A small network was shown many inputs. Here are its activations along a few directions, one row for each input.
In each table, some parts of the input vary, and every possible input appears once, in random order.
Descriptions start from the smaller parts, as in this example, which fits no table here: one of 8 places around a ring, together with either a single point or one of 9 places around a ring or (one of 3 separate values, together with one of 6 places along a line).
Shared parts are said once, and a part with two or three values counts as separate values.
(in the rows, 128 means zero)

Other details of the inputs shift rows strongly along two fixed directions, in all tables alike. That doesn't count.

A family of inputs:
x1: [158 108 173 175 132 116 153 136 159 135 100 133 154]
x2: [185 106 151 178 114 114 120 126 161 107 117 143 139]
x3: [186 128 192 141 155 115 143  65 124 122 180  98 165]
x4: [ 61 177  26  91 128 147 121 158  76 133 153 154  52]
x5: [202  84 147 180 152  86 121  75 138 133 160 102 147]
x6: [140  82 172 144 137  92 123  66 132 137 142 105 193]
x7: [139 140 135 167  84 147 132 209 185  89  91 174 124]
x8: [ 51 161  72  98 142 140 129 147  64 133 118 159  77]
x9: [111 102  72 107 187 105  90 104  69 153 186 102  73]
x10: [ 56 174  25  84 128 155 125 154  84 128 155 149  62]
x11: [167 115 172 151 132 121 142 137 175 165  89 113 151]
x12: [121 153 154 127  80 180 157 186 203 123  47 157 156]
x13: [113 123  60 119 171 105 112  82  66 157 196 101  80]
x14: [158 107 178 170 126  95 107  68 126 158 131  99 171]
x15: [118 148 138 129 128 112 113 162 131 149  90 127 143]
x16: [ 96 153 132 118  86 164 160 215 169  84  47 186 152]
x17: [173  63 150 162 139 116 110  74 147 118 171  98 160]
x18: [180 157 192 147 128 127 153 133 146 105 136 134 155]
x19: [157 104 166 131  80 145 140 123 157 133  94  95 175]
x20: [ 70 191 112  71 146 142 119 134  88 110 151 141  50]
x21: [134 130 123 134  64 158 146 211 194  89  94 173 142]
x22: [171 101 170 166 120 108 128  65 129 155 127  70 157]
x23: [159 118 132 154 109 133 120 138 158 100 116 149 134]
x24: [142 113 126 146 106 139 133 146 171 103 128 134 148]
x25: [190 110 192 115 141 123 141  69 118 124 182 100 173]
x26: [ 37 184  58  75 117 172 120 145  70 142 111 114  73]
x27: [140 119 175 172 122  84 134 136 153 131 102 137 172]
x28: [187  66 138 148 118 107 132  68 143 136 178 100 167]
x29: [157  86 174 159 159  60 125  95 130 155 135 103 177]
x30: [103 111  74 124 177 115  92  91  64 147 193 105  71]
x31: [113 101  64  87 146 128 103  68  66 144 195 111  99]
x32: [162  90 166 141 121 125 130  62 137 143 127  61 177]
x33: [174  71 169 160 171  92 142  93 134 161 136  97 157]
x34: [ 99 161 136 136  85 157 162 212 165  89  51 188 141]
x35: [174 111 129 147 134 109 120 167 158 113 104 144 128]
x36: [ 52 171  34  97 133 151 111 162  76 131 156 152  48]
x37: [126 121 152 150 115 147 157 142 156 125  98 145 148]
x38: [ 95 148 126  77 175 125 113  52  70 124 197  99  74]
x39: [124 161 158 143  77 174 157 186 200 128  49 161 146]
x40: [166  74 126 129 128 119 104  75 119 125 166 117 139]
x41: [205  77 141 161 161  79 122  92 139 138 152  98 148]
x42: [161  92 114 140 134 113 129  75 134 130 171 103 148]
x43: [100 162 143 109  55 165 131 211 170 113  48 172 167]
x44: [126 157 102 124  83 160 142 205 184  80  77 177 134]
x45: [143  96 148 159 163  91 131  82 100 145 140 111 140]
x46: [142  91 175 161 134  86 125  66 129 141 144 109 181]
x47: [162  58 170 140 132 124 142  67 129 152 151 104 174]
x48: [107 118  70 126 172 108 101  87  69 153 196 102  77]
x49: [119 131 126 129 141 114 144 181 130 125  84 150 129]
x50: [ 10 166  54  44 118 151 116 164  62 136 124 165  92]
x51: [197  85 145 177 137  93 121  66 134 134 164 108 146]
x52: [116 166 161 147  72 149 131 189 181 111  51 161 168]
x53: [128 104 152 127 135 117 103  64 114 152 139  91 175]
x54: [ 58 173  80  92 131 165 122 136  92 169 115 138  69]
x55: [135 137 134 161  81 155 134 203 191  84  92 170 134]
x56: [ 65 176 106  35 130 160 124 138  89 106 151 143  66]
x57: [125 144 155 117  63 183 156 195 198 130  51 165 154]
x58: [ 78 163  43  93 130 150 116 143  89 121 146 151  70]
x59: [ 73 193 111  71 159 134 118 143  90 112 149 135  48]
x60: [102 144 136 110  68 165 160 221 166  91  50 194 152]
x61: [158 134 196 114 124 130 142 112 172  84 126 123 148]
x62: [ 31 195  61  84 140 139  94 155  59 157 115 139  72]
x63: [ 91 131  95 108 178 128 109  61  68 195 161  90  82]
x64: [ 70 165  74  81 141 140 120 161  78 155 107  99  80]
x65: [122 155 111  77 203 112 117  95  52 151 196  95  92]
x66: [124 194 136 108 147 139 140 169 114 110 133 144 108]
x67: [198  80 151 179 153  90 107  79 134 128 153 108 140]
x68: [175 120 122 151 124 102 145 168 168 124 115 134 138]
x69: [144  95 132 137  92 146 122 156 162 103 132 146 143]
x70: [187  70 148 155 140 111 107  62 142 115 156 106 161]
x71: [107 146 121  68 196 102 108  85  70 139 188  92  64]
x72: [182  98 144 168 132 100 133 158 173 122 125 121 146]
x73: [163 131 169 110 159 128 136  73 110 119 177  98 159]
x74: [114 178 136 141  81 152 146 209 164 117  44 136 126]
x75: [126 133 109 146 106 139 132 155 155 109 133 143 122]
x76: [116 138 150 133  90 169 168 199 190 100  56 172 161]
x77: [110 135 131 142 123 143 150 151 131 134 101 153 120]
x78: [ 65 128  93 108 165  94 103  67  46 165 174 114 103]
Description of these inputs: one of 6 places along a line, together with either one of 2 separate values or one of 5 places around a ring or one of 6 places around a ring.
Question: Changing only the place on the line of 6 turns x75 into x48. The same change can be made to x55. Which row results?
Answer: x30
Question: Changing only the place on the line of 6 turns x32 into x64. The same change can be made to x70. Which row results?
Answer: x35
Question: Change only the place on the ring of 6 in x43. List by row number the other rows that result.
Answer: x19, x47, x50, x57, x60
Question: Change only the choice among 2 separate values in x61. List by row number the other rows that result.
Answer: x73
Question: Start at x22 and move only the place on the ring of 6, one step at a time. The first step leads to x54. Which rows follow, in order?
Answer: x77, x8, x78, x14
Question: Change only the place on the line of 6 in x59. List by row number the other rows that result.
Answer: x20, x38, x56, x61, x71

A family of inputs:
x79: [121 125 120 136 104 141 140 168 151 111 104 166 139]
x80: [148  79 131 135 140 119 129  85 125 144 155 112 145]
x81: [128 161 111 132 113 146 136 182 153  98 116 154 103]
x82: [ 50 183  85  69 149 159 127 126  66 149 133 127  72]
x83: [121 122 158 114 163 116 131  68  91 147 153 104 137]
x84: [158 107 196 133 143 113 145  79 140 142 130 100 171]
x85: [101 133  82 122 140 123 121 161 104 130 127 148  98]
x86: [137 107 158 134 130 130 135  92 129 160 113 104 154]
x87: [ 63 155  32  82 136 159 110 166  84 138 135 146  62]
x88: [161 125 172 151 109 121 128 123 161 102 120 126 156]
x89: [111 113 110  86 165 117 107  58  69 146 188  88 114]
x90: [107 159 129 122  82 157 138 204 164 121  60 151 140]
x91: [120 116 104 123 118 149 130 138 132 133 125 132 119]
x92: [157 111 154 147 132 119 130  95 137 115 154 127 134]
x93: [144 130 142 114 121 136 125 115 134 123 134 114 139]
x94: [129 164 155 115 100 148 138 176 160 115  87 142 138]
x95: [168 128 157 144 124 114 144 169 172 107 108 142 141]
x96: [148 154 138 149 115 123 136 186 167  96 100 162 118]
x97: [ 44 164  68  87 137 142 105 133  66 148 131 134  79]
x98: [150 109 133 160 106 136 139 132 159 123 119 135 140]
x99: [136 135 111 143 109 137 137 196 162 118  84 149 118]
x100: [114 134 141  98 157 135 130  82  93 155 144  97 120]
x101: [ 59 155  62  92 126 141 102 130  77 135 134 138  88]
x102: [132 114 149 106 161 108 117  68  92 150 168  88 138]
x103: [115 150 153 146  92 153 152 169 167 130  65 145 147]
x104: [175 106 178 146 112 128 153 139 180 102 117 137 162]
x105: [ 96 108 107 110 163 104 103  63  59 166 170  96 125]
x106: [ 97 161 146 137  90 155 147 189 163 120  56 163 139]
x107: [114 139 141 125  99 136 139 178 157 125  75 143 153]
x108: [109 137  92 121 112 142 131 189 148 112 104 160 118]
x109: [151  98 187 148 121 118 147 104 155 147 100 111 180]
x110: [ 88 146  86 113 112 144 116 136 110 132 122 129 108]
x111: [158  75 154 143 131 105 120  69 128 143 146  90 169]
x112: [174  69 141 168 147  94 120  80 130 135 163 111 159]
x113: [169 115 180 148 114 116 137 121 159 103 125 126 173]
x114: [115 154 108 106 122 145 135 188 145  99 117 159 106]
x115: [173  94 145 162 126 101 137 143 162 129 114 127 156]
x116: [145  90 108 155 152 101 106  74 108 144 174 110 122]
x117: [142 106 183 155 121 122 147 117 150 139  98 125 179]
x118: [132 130  96 145 114 133 125 153 142 122 121 142 115]
x119: [162  97 155 141 145 112 133  80 122 121 168 119 144]
x120: [177 111 163 143 117 136 145 127 166 112 129 128 149]
x121: [149 128 169 142 132 108 121  94 130 131 141 111 149]
x122: [136 161 143 130  90 147 138 171 164  99  95 147 135]
x123: [141 147 132 136 129 118 137 180 147 101 112 157 121]
x124: [154  84 147 147 132 101 118  72 120 139 150 107 170]
x125: [106  97  89 125 155 119 106  60  76 151 185 112 101]
x126: [ 63 177  57  77 135 164 123 152  80 121 150 148  56]
x127: [110 100  87 102 150 123  98  56  71 164 174  81 117]
x128: [ 84 163  58  76 149 153 113 152  86 124 155 136  64]
x129: [185 100 148 187 119 106 136 139 172 127 116 120 149]
x130: [133 135 115 159 113 120 127 176 155 114 100 157 117]
x131: [151 112 125 141 157 107 110  83 111 122 180 115 113]
x132: [167 111 186 145 137  98 128  86 134 130 144 107 174]
x133: [129 109 125 137 143 110 109  65  96 166 155  88 136]
x134: [114 139 154 120 146 126 130  87 106 142 137 117 126]
x135: [ 90 161  66  83 161 138 115 148  79 134 153 128  58]
x136: [133 146 104 127 149 118 123 131 113 128 152 123  91]
x137: [140 149 134 134 113 132 140 187 159  88 108 167 128]
x138: [ 91 190 122 106 102 159 136 192 139 111  88 153 106]
Question: What do these inputs look like to the network?
Answer: one of 2 separate values, together with one of 5 places around a ring, together with one of 6 places along a line
Question: Changing only the place on the ring of 5 turns x79 into x80. The same change can be made to x117. Which row results?
Answer: x109
Question: Changing only the place on the ring of 5 turns x127 into x124. The same change can be made to x93. Which row results?
Answer: x113
Question: Change only the choice among 2 separate values in x115. List by row number the other rows that result.
Answer: x95
Question: Change only the place on the line of 6 in x110. List by row number the other rows that result.
Answer: x98, x103, x118, x129, x133
Question: Change only the choice among 2 separate values in x118. List by row number the other rows that result.
Answer: x81

A family of inputs:
x139: [ 93 158  77 105 123 180 132 172 116 113 143 178  77]
x140: [171 117 159 193  78 127 145 158 203 126  68 143 144]
x141: [ 92 165  71  96 123 153 108 137  84 108 176 161  93]
x142: [104 170 141  96 143 110 134  84  95 133 170 114 124]
x143: [ 63 173  59 110 109 136  92 150  93 150 130 142  76]
x144: [ 85 191  70 120 101 142 117 180 106 138 114 152  96]
x145: [ 72 166  76 115 115 128 127 200 103 117 113 189 118]
x146: [114 110  81 120 164 107  99  71  89 167 164  78  73]
x147: [166 116 155 155 111 103 145 204 187  84  75 153 171]
x148: [ 53 154  69  63  86 185 117 148 110 135  64 153 135]
x149: [181  90 227 195 144 113 144  65 166 159 109 104 200]
x150: [ 93 145  91 133 126 142 151 206 134 131  99 191 113]
x151: [ 77 154  76 118 118 131 138 198 102 112  95 186 106]
x152: [213  67 165 154 160 115 124  68 159 120 189  85 149]
x153: [160  70 157 176 130  68 110  78 130 142 158 127 172]
x154: [ 98 172  83 108  97 171 133 188 119  79 120 186  89]
x155: [113  78 108  99 150 151 109  25  89 191 149  88 158]
x156: [ 95 135  71 108 151 116 133 161  76 123 131 148 110]
x157: [213  91 160 184 136  93 129  75 132 146 144  72 164]
x158: [237  91 194 184 109 110 136 101 180  89 165 118 198]
x159: [ 63 149  81  73  83 193 133 165 135 134  51 162 140]
x160: [181 137 158 191  81 125 147 164 178 118  73 140 159]
x161: [130  84 101 127 149 124 105  40  90 131 200 111  90]
x162: [147 100 107 154 170 116 116  54  83 193 181  83 108]
x163: [193 142 159 186  91 144 165 208 209 127  65 138 155]
x164: [108 113 145  97 206 123  99  49  46 184 170  74 101]
x165: [141 145 126 151  92 123 123 179 178 112  72 135 120]
x166: [119 111  95 112 169  85 102 113  90 136 175 109 133]
x167: [ 84 119 140 127 193 120 117  31  62 171 188  74 104]
x168: [119 119 105 122 154 121 132 179 139 126 119 142 120]
x169: [150  94 156 175  97  98 135 153 168 107  86 168 160]
x170: [196 142 219 138 115 111 166 122 189 105  96 129 191]
x171: [106 143  92 103 125 165 118 170 150 100 132 159  76]
x172: [107 161  78  88 128 150 105 162 120  87 165 139 102]
x173: [196  97 150 171 137 105 133 111 168 138 124  76 144]
x174: [155 108 107 134 158  99 105  84  99 150 159  66 115]
x175: [149 118 134 171  99 115 119 121 148 137 102 123 126]
x176: [172 115 216 149 131 112 124 112 139 127  90 106 171]
x177: [121 116 120 136 125 112 134 181 163 107  89 158 123]
x178: [ 81 142 148 127 153 119 121  72  78 132 147  98 116]
x179: [ 94 113 146 105  51 171 159 162 161 116  75 127 179]
x180: [ 71 135  54  86 134 150  95 101  65 115 178 147  56]
x181: [145 173 218 143  82 142 132 218 188  94  34 158 183]
x182: [135  79 106 132 160 127 102  40  94 148 210 111  93]
x183: [ 28 150  84  58  71 181 131 161 101 136 112 129 138]
x184: [154 104 158 163 116 110 142 196 207 111  76 164 153]
x185: [119 179 150  85 141 148 162 153 146 131 112 145 121]
x186: [113 135 143  58 158 116 111  88  59 151 158  98  95]
x187: [216  85 241 137 136  98 144  87 160 138 127  94 174]
x188: [149 113 196 175 133 119 144  83 148 142  99 113 177]
x189: [153  98 107 113 164 128 115  82 110 111 192  96 105]
x190: [ 86 191  61 100 111 141 106 204 121 124 108 128  90]
x191: [142 113 115 140 142  91  86  76 114 158 166  82 121]
x192: [126 162 198 166  89 131 138 159 175 116  59 151 192]
x193: [126 150 144  79 174  99 119  43  78 153 194  89 134]
x194: [162 152 211 114 100 150 158 209 194 118  62 156 150]
x195: [160 100 207 177 139 101 127  52 129 145 115  99 187]
x196: [115 160 199 162 103 122 137 142 160 103  99 132 169]
x197: [ 67 153  73  98 127 112 104 192 118 115 117 165 103]
x198: [147 103 119 124 144 110  88  69 118 111 199 105 120]
x199: [169 133 202 145 127 100 159  82 150 113 135 111 164]
x200: [144 160 112 146 105 128 126 168 135 130 114 123 136]
x201: [ 99 162 102 120  76 158 113 182 150  83 123 188 104]
x202: [140  95 147 172 115 113 141 164 175 130  96 169 147]
x203: [ 83 136 148 129 161 126 132  71  87 140 149  98 110]
x204: [ 88 151  74 109 133 138 151 208 111 114 100 172 100]
x205: [123 166  94 126 117 156 135 215 166 132  82 131  98]
x206: [ 63 194 103  75 150 152 154 137  96 139 140 142  75]
x207: [162 166 191 118 115 135 174 157 189 103  83 145 159]
x208: [ 84 125  92 129 118 127 133 175 129 122  98 178 101]
x209: [ 60 180  93  65 164 137 146  94  63 140 163 122  66]
x210: [ 28 132  78  56  94 196 147 151 100 157 116 126 113]
x211: [ 38 135  89  61  76 191 156 160 114 135  97 130 121]
x212: [112  98 115 102 116 141  97  48 102 166 136  98 186]
x213: [142 101 113 145 159 109 105  86 124 171 154  84  98]
x214: [115 112  95 145 145 125 111  89 107 180 149 107  88]
x215: [154 116 109 125 150 150 132 113 116 121 182 124 107]
x216: [153 107 112 160 147 114 124  70 101 170 155  94 117]
x217: [126 128 128 141 107 110 132 206 175  89  68 170 137]
x218: [113 126  91 101 137 143 112 120 124 100 158 135  75]
x219: [182  95 160 171 131  84 134 133 143 119 136 130 190]
x220: [180  74 153 167 163  97 141 111 131 147 149 117 161]
x221: [151 120 104 120 142 147 137 109 109 107 175 126 105]
x222: [193 100 141 174 139 111 139  92 134 153 139  79 140]
x223: [214  74 177 181 124 115 143  66 161 108 165 122 163]
x224: [106 146 142  57 155 114 100  91  61 156 174  98 108]
x225: [128 166  96 110  99 168 141 196 135  71 119 170 105]
x226: [ 86 128  72 117 154 120 138 135  82 141 142 157 101]
x227: [121  78  86 109 202  83 111  65  65 153 194  83 105]
x228: [149 134 119 116 117 144 127 162 151  72 133 139 122]
x229: [172 111 153 147  96 128 126 143 182  71 119 147 137]
x230: [182 109 226 159 136 121 136 121 161 127  83 109 173]
Question: What do these inputs look like to the network?
Answer: one of 4 places along a line, together with either one of 2 separate values or one of 6 places around a ring or (one of 3 separate values, together with one of 5 places around a ring)
Question: Changing only the place on the line of 4 turns x139 into x141. The same change can be made to x184. Which row results?
Answer: x197
Question: Changing only the place on the line of 4 turns x159 into x212. The same change can be made to x204. Which row results?
Answer: x219
Question: Changing only the place on the line of 4 turns x208 into x202. The same change can be made to x161. Which row results?
Answer: x182
Question: Change only the choice among 3 separate values in x156. List by row number the other rows that result.
Answer: x157, x225
Question: Change only the place on the ring of 5 in x156. List by row number the other rows that result.
Answer: x147, x151, x169, x217
Question: Change only the choice among 2 separate values in x159. List by row number the other rows that result.
Answer: x211
Question: Change only the place on the ring of 6 in x142. List by row number the other rows that result.
Answer: x181, x192, x193, x196, x224
Question: Change only the choice among 2 separate values in x179. List by row number the other rows that result.
Answer: x148
Question: Start at x158 and move only the place on the line of 4, one step at a time. The first step leads to x225. Which rows follow, in order?
Answer: x221, x215
